These are the activations of a small network on made-up records, seen along a few directions, one row for each record.
Each row is followed by the record's values for the fields F, Y, T, S, D, N, L.
A field that a record lacks is written absent.
Other fields move the rows too, some of them a lot.
Random noise pushes rows far along 5 fixed directions. That doesn't count. These rows show it; they differ only by the noise:
 474   50  119   67   74 -269 -199  121 -381   31  361   53  279 -219  -60   95  221  254  248 -150
 -49 -401  241  264 -133  195 -290  118 -393   70  206   96  223 -135  207 -225  256  -92 -121 -133
-332  -74   86  -40  109 -371  -61 -206   11 -263  146 -137 -134   72   81 -101  -11   66 -240   79
 392 -578  261  471 -437  167  -63  418 -543  220  273  219  453 -181   62  -41  170    3   70 -139
-242 -351  163  297 -285 -443  188    4   23 -219  193    6  -72   80   57  -51 -189   77 -302  177
-527  -61  317  326   42 -388 -469 -228  -45 -185  361   92 -140 -197  415 -305  211   89 -392   59
-356 -455  -77 -369   33  -71  256 -126 -105 -171 -214 -401   -6  401  -72   25 -113  -94 -207  103

 122  452 -169  -45  114  333  275  -20  493  -70  -57  156 -192  -43 -271  -56 -179 -241   62  -68
{F: f1, Y: y1, T: t2, S: s1, D: absent, N: n1, L: l1}
-329  168   96  640 -263 -518  -98   21  379  -23  233  318 -263 -167  338   90  -83  194 -166  324
{F: f2, Y: y1, T: t2, S: s2, D: d1, N: n1, L: l2}
-523 -218  156  -80    2 -160  405 -203  215  -99 -326 -229  -75  186  180 -230 -128   63 -418   57
{F: f1, Y: y2, T: t2, S: s1, D: absent, N: n2, L: l1}
 235  500 -116  122   34  453  166   77  362 -102   -8  268 -154  -85 -272  -92 -214 -311  208 -172
{F: f1, Y: y1, T: t1, S: s1, D: absent, N: n1, L: l1}
-343  603   -6 -376  473 -446 -587 -470   14  -73   25 -204 -198   10  229  212  243  332   16  173
{F: f2, Y: y1, T: t1, S: s3, D: absent, N: n2, L: l1}
-101  424 -104  -63  243  -68 -183 -177  371 -177  157  -10 -271 -116  -62 -167  -99  -60   51   -8
{F: f1, Y: y1, T: t2, S: s1, D: absent, N: n2, L: l1}
  24  312 -181  -28    2   20  159   41  149 -121  -33  -61  -92   95    5  246  -72   68  -43  160
{F: f2, Y: y1, T: t2, S: s2, D: d2, N: n2, L: l2}
 406 -146  -80 -123  -20  582  383  268  -64 -377   39   50  -72  138 -529 -372 -319 -450   20 -242
{F: f2, Y: y2, T: t1, S: s1, D: absent, N: n2, L: l2}
  13 -175   16  351 -293  502  122  149  -79  -38    4  132  -22  -16  -25 -216  -29 -204 -249    2
{F: f2, Y: y1, T: t2, S: s2, D: d1, N: n2, L: l1}
-146  -69   31  254 -150  320  200   57  232 -100  -68  205  -70  -91   16 -434 -125 -274 -264  -97
{F: f2, Y: y2, T: t2, S: s1, D: absent, N: n1, L: l1}
-734 -166   31  -19  -59  -89 -259 -228   82   35 -228 -166  -54  223  503  -78  143   11 -431  144
{F: f2, Y: y2, T: t1, S: s2, D: d2, N: n2, L: l1}
  77 -100   55  117 -104  350   52   78  187 -106  -46  205  -65   91 -179 -145 -202 -228  -18  -82
{F: f2, Y: y2, T: t1, S: s3, D: absent, N: n2, L: l1}
-208 -460   27 -287  195  160  205 -190  277  208 -388  -90   81  181  -45 -112 -117 -207  125  -72
{F: f1, Y: y1, T: t2, S: s3, D: absent, N: n1, L: l1}
-209   18  128 -293  628  168 -315 -334  182  259 -221  -19  172 -132  248 -371  329 -119  121 -401
{F: f1, Y: y2, T: t2, S: s2, D: d2, N: n1, L: l1}
 248  111 -265 -104   35  225  122  134  -59 -106   78    7  -30  -74 -231  174   -6  -27  149  -78
{F: f2, Y: y2, T: t2, S: s3, D: absent, N: n1, L: l2}
-141   31  -92 -110   -5  279   62   21   67   -1  -83    2    1   46   -5  -32   48 -174  -26  114
{F: f2, Y: y1, T: t2, S: s1, D: absent, N: n1, L: l2}
 -92    3   18  370 -277 -478  356   43  512   69   37  184 -107  -72  -36   46 -385   67  -99  189
{F: f1, Y: y1, T: t2, S: s1, D: absent, N: n1, L: l1}
 170 -539   65  455 -562 -159  114  291    2   82  122  238  121  -46 -173  -51 -334 -130  160  145
{F: f2, Y: y1, T: t1, S: s1, D: absent, N: n1, L: l1}
  29  136  -58  180 -135  460  220   47  350 -136   42  197 -213   -1  -76  -90 -130 -232 -134  -18
{F: f1, Y: y1, T: t2, S: s3, D: absent, N: n2, L: l1}
  87 -143  -79  -32 -376 -798  456  116  214 -149   24 -194 -225  251 -263  381 -492  249   78  371
{F: f1, Y: y1, T: t1, S: s1, D: absent, N: n2, L: l1}
-289  -88   89   -2  124  242  -44 -162  231   31  -41  204 -167  -10  157 -381   52 -213 -207 -211
{F: f1, Y: y2, T: t1, S: s3, D: absent, N: n1, L: l1}
  52 -331  238  206  -82  -85 -357   64 -400  191  186   55  162 -212  112 -117  196  184  138 -157
{F: f1, Y: y2, T: t1, S: s3, D: absent, N: n2, L: l1}
 -69 -155  157 -126  -23   36 -508   38 -428  260  -65  -95  295  -95  252   86  388  166    3  -31
{F: f2, Y: y2, T: t1, S: s1, D: absent, N: n2, L: l1}
 107 -328  -56 -235  171  241 -219   41 -222  -83    9 -155   53  109 -206 -102   10 -257  234  -81
{F: f2, Y: y1, T: t1, S: s2, D: d2, N: n2, L: l2}
  41 -554   46   32 -275  145   88   95 -124   71 -111  -71  148  157  -77   45 -151 -214   36   14
{F: f1, Y: y1, T: t1, S: s2, D: d2, N: n2, L: l1}
 183  -71   77  -95  -32 -468  307  -36   50 -262  102  -74 -212   78 -221  -87 -388  139  117   32
{F: f1, Y: y1, T: t1, S: s3, D: absent, N: n2, L: l1}
 -97  198  -69  -15    0   80 -535   37 -237  207   27   19  105 -120  328  371  400   89  188  110
{F: f2, Y: y1, T: t1, S: s2, D: d2, N: n1, L: l2}
 545  129 -146  -71  -49   58  191  125 -210 -146   57  -40   88   51 -396  122 -114   42  230  -39
{F: f2, Y: y1, T: t1, S: s2, D: d1, N: n2, L: l1}
  85 -281 -224 -110 -254  366  263  336   24  239 -318  -43  154  183 -115  310 -123 -158  157  162
{F: f2, Y: y1, T: t2, S: s1, D: absent, N: n1, L: l2}
 297  -91  -20 -223  -45  -21 -156  119 -365  281  -63 -174  235   63  -51  362  220  148  377   -4
{F: f1, Y: y1, T: t1, S: s2, D: d1, N: n2, L: l1}
-252  243   25  -68  224  399 -441  -89  -96  -26    5   63  -43  -94  168 -201  250 -239   74  -53
{F: f2, Y: y1, T: t1, S: s1, D: absent, N: n1, L: l2}
 -50  400 -268 -494  385  444 -170 -161 -438 -284  -15 -358 -125  -16  102  -12  343  -11  -73  -85
{F: f2, Y: y1, T: t2, S: s3, D: absent, N: n2, L: l2}
 129  -80  112  298 -220  426 -213  197 -389  291   -8  142  369 -231  373   -9  428  111 -138 -168
{F: f2, Y: y2, T: t2, S: s2, D: d2, N: n2, L: l1}
 -11 -386  243  147    0  181 -447  157 -403  322    9  129  241  -77  260  -27  344   79    6  -90
{F: f2, Y: y2, T: t1, S: s3, D: absent, N: n2, L: l2}
 -70 -182 -108 -435   40 -631  231 -214  111 -145 -145 -337 -137  336  -97  328 -189  287   73  268
{F: f1, Y: y1, T: t1, S: s3, D: absent, N: n2, L: l1}
-421 -417   85 -138  -32 -243 -340  -43 -251  -45   17 -236  -75  152  222 -125   96    3 -118  241
{F: f2, Y: y1, T: t1, S: s1, D: absent, N: n2, L: l2}
-238 -478  249  331 -486 -309  271  150   73  128  -70   38   28  162   68   31 -218   60 -269  197
{F: f1, Y: y2, T: t1, S: s1, D: absent, N: n2, L: l1}
-441 -528  -34 -109 -186  439  294   28  267  138 -395 -168   50  312    2 -110 -184 -301 -184   19
{F: f1, Y: y2, T: t2, S: s1, D: absent, N: n2, L: l1}
 -62  187  169  198  -55 -503 -307  -56   92  -38  283  251  -84 -197  125  184   25  188  105  249
{F: f2, Y: y1, T: t1, S: s3, D: absent, N: n1, L: l2}
 430  441 -148 -103  259  555 -270   29 -182 -139   78   45  -34 -121 -271  -78  129 -173  241 -254
{F: f2, Y: y1, T: t1, S: s2, D: d1, N: n2, L: l1}
  11  237 -131 -301  161  169  -43    5 -223 -127  -52 -218  -71  174 -163   95    6  -82   42   57
{F: f2, Y: y1, T: t1, S: s1, D: absent, N: n2, L: l2}
-592  -82   66  144  -60 -105  193 -192  445 -121 -121  -40 -285  144  318 -228  -90  -66 -516   84
{F: f1, Y: y2, T: t2, S: s2, D: d2, N: n2, L: l1}

Here are new rows. What are their fields?
 325 -108  106  342  -44  119 -415  198 -252   10  427  245   46 -229  -59 -115  132  -82  208 -122
{F: f2, Y: y1, T: t1, S: s2, D: d2, N: n2, L: l2}
 510  235   90  266   -8  148  -70  154 -380    6  216  158  100 -378  -13  -64  146  225  110 -184
{F: f2, Y: y1, T: t2, S: s3, D: absent, N: n2, L: l1}
 313 -214  280  327 -335 -571 -268  258 -217  356  256  151  194 -226  135  268   84  333  213  137
{F: f1, Y: y1, T: t1, S: s1, D: absent, N: n2, L: l1}
 168 -160    4   80   41  467  -89   94 -113  302 -160  120  331 -128   -8  -85  188  -97  198 -272
{F: f2, Y: y2, T: t2, S: s2, D: d1, N: n1, L: l1}
 -49  -89 -197 -340  -14  -96  174  -22   61 -141 -120 -295 -200  291 -263   46 -223  -61   21  132
{F: f1, Y: y1, T: t1, S: s1, D: absent, N: n2, L: l1}
-577  225 -109  -42  103  -69   24 -196  570 -395  -29   25 -496  221 -122 -157 -263 -198 -167  194
{F: f2, Y: y2, T: t1, S: s1, D: absent, N: n1, L: l2}
 -47 -172   75 -240   31 -428  -58  -19 -266  -62   15 -228   21   94   15  104  -26  139  -80  204
{F: f2, Y: y1, T: t1, S: s1, D: absent, N: n2, L: l2}
  12 -404  -63  -54  -85   31  494   19  228   98 -283 -140   46  248 -166   34 -330 -135  -45   28
{F: f1, Y: y1, T: t2, S: s2, D: d2, N: n2, L: l1}
-347   38 -197 -346  146   44  202 -211  534   61 -284 -169 -154  222 -151   95 -205 -188   84  125
{F: f1, Y: y1, T: t2, S: s1, D: absent, N: n1, L: l1}
 162  385  -90  -27  210  121 -549   36   -9  230  110  143  155 -169  150  259  217  -76  421 -100
{F: f2, Y: y1, T: t1, S: s2, D: d2, N: n1, L: l2}
 -95  245 -167 -172   19  361  104 -106  -29  -65 -148 -108  -33   59  119   90   69   31 -200   30
{F: f2, Y: y1, T: t2, S: s3, D: absent, N: n2, L: l1}
 155 -185  -84 -135 -192  -23  331  148 -442  -26  -16 -263  272    4   -6  291   81  250  -60   30
{F: f2, Y: y2, T: t2, S: s3, D: absent, N: n2, L: l2}
  10  343   16  110   54 -265   27  -32  109  -69  149   92  -43 -116    4   29   27  161   76  141
{F: f2, Y: y1, T: t2, S: s1, D: absent, N: n1, L: l2}
-102 -130  107 -144   19 -142 -228   48 -208  244  -49    9  243 -154  248   93  272  280   75   70
{F: f2, Y: y2, T: t2, S: s3, D: absent, N: n1, L: l2}
-271    0   13  -11   11 -194  -14 -148  217  -39  -20  -72  -89  145   21   -7 -120  -19 -140   -1
{F: f1, Y: y2, T: t1, S: s2, D: d2, N: n2, L: l1}
-312  107 -151 -282   63  159 -227  -74 -228  -88 -122 -286 -116  186  149  281  161  -58 -170  175
{F: f2, Y: y1, T: t1, S: s2, D: d2, N: n2, L: l2}
 599  490 -176  -32  117 -188  509  -38  126 -467  227   69 -244   84 -596  -46 -422   96  147  -55
{F: f2, Y: y1, T: t1, S: s3, D: absent, N: n2, L: l1}
 404  431 -140 -355  358  390  256  -76  245    0 -137   73  127  -71 -223   -2   90  -58  271 -333
{F: f1, Y: y2, T: t2, S: s3, D: absent, N: n1, L: l1}
-190 -413    4  179 -478  111  332  179  221  129 -198   81  -28  156  -49   44 -286 -251 -118  183
{F: f1, Y: y1, T: t1, S: s1, D: absent, N: n1, L: l1}
 214 -191   16 -164  200  452   15   88   60  257 -146  -28  219   41 -202 -180   39 -172  318 -308
{F: f1, Y: y2, T: t2, S: s1, D: absent, N: n2, L: l1}
 202  -72   20    5    7  165  -75   47  -38   41   83    6    8    0 -210  -11  -54 -163  256 -136
{F: f1, Y: y1, T: t1, S: s2, D: d1, N: n2, L: l1}
